A small network was shown many inputs. Here are its activations along a few directions, one row for each input.
Each table varies a few parts of the input and shows all the possible inputs, shuffled.
Descriptions start from the smaller parts, as in this example, which fits no table here: ring(5) and (point or ring(11) or (values(2) and line(6))).
Shared parts are said once, and a part with two or three values counts as separate values.
In the rows, 100 means zero.

Other details of the inputs shift rows strongly along three fixed directions, in all tables alike. That doesn't count.
To show where, the next rows are all for the same input, with only those details redrawn:
99, 94, 52, 94, 108, 114, 113, 89, 107, 105, 110, 102
68, 83, 110, 109, 96, 95, 102, 117, 119, 102, 101, 108
97, 94, 50, 92, 109, 114, 114, 89, 109, 105, 109, 102
68, 83, 109, 109, 97, 96, 103, 116, 119, 103, 101, 108
67, 84, 113, 109, 96, 94, 102, 118, 120, 102, 100, 107
89, 67, 126, 124, 74, 111, 105, 71, 94, 128, 95, 117
95, 115, 144, 117, 94, 70, 86, 113, 88, 81, 103, 90
89, 70, 130, 126, 74, 108, 104, 73, 94, 125, 94, 115

Table:
r1: 78, 74, 108, 99, 104, 105, 95, 122, 144, 97, 106, 106
r2: 109, 116, 58, 93, 118, 91, 97, 101, 90, 86, 111, 94
r3: 134, 92, 153, 118, 66, 109, 106, 68, 68, 121, 91, 107
r4: 125, 141, 77, 91, 113, 105, 113, 110, 92, 82, 118, 86
r5: 69, 80, 112, 107, 106, 105, 107, 131, 140, 99, 110, 107
r6: 131, 65, 72, 114, 83, 131, 100, 25, 70, 136, 92, 120
r7: 102, 99, 128, 106, 99, 81, 85, 105, 119, 87, 101, 95
r8: 97, 108, 141, 108, 98, 67, 75, 113, 98, 76, 97, 91
r9: 115, 143, 75, 93, 106, 92, 103, 104, 82, 87, 110, 85
r10: 102, 127, 132, 116, 85, 79, 86, 108, 69, 96, 96, 96
r11: 116, 115, 65, 77, 109, 97, 93, 103, 94, 81, 98, 92
r12: 126, 122, 77, 77, 109, 95, 97, 100, 104, 79, 98, 90
r13: 133, 134, 87, 82, 104, 86, 105, 102, 89, 87, 102, 85
r14: 95, 75, 110, 95, 91, 118, 101, 105, 119, 105, 93, 112
r15: 129, 126, 108, 77, 138, 113, 93, 102, 69, 91, 78, 70
r16: 113, 116, 60, 78, 115, 92, 86, 111, 90, 79, 97, 97
r17: 34, 75, 88, 63, 157, 131, 104, 143, 146, 117, 96, 109
r18: 111, 117, 133, 106, 84, 75, 84, 107, 66, 97, 90, 95
r19: 125, 72, 69, 114, 86, 138, 123, 33, 97, 139, 104, 113
r20: 103, 109, 57, 91, 103, 120, 126, 94, 113, 112, 106, 103
r21: 67, 82, 109, 109, 97, 96, 102, 118, 120, 102, 101, 108
r22: 113, 119, 143, 106, 81, 73, 88, 106, 71, 94, 92, 90
Q: What do these inputs look like to the network?
A: values(2) or (line(4) and ring(5))
Q: A walk changes only the ring(5) part. It starts at r12 and steps to r7. List the rest of the walk in order.
A: r19, r20, r13
Q: A walk changes only the line(4) part. It starts at r16 and steps to r11. List the rest of the walk in order.
A: r12, r14
Q: Change only the ring(5) part in r9. List by row number the other rows that result.
A: r8, r11, r21, r22
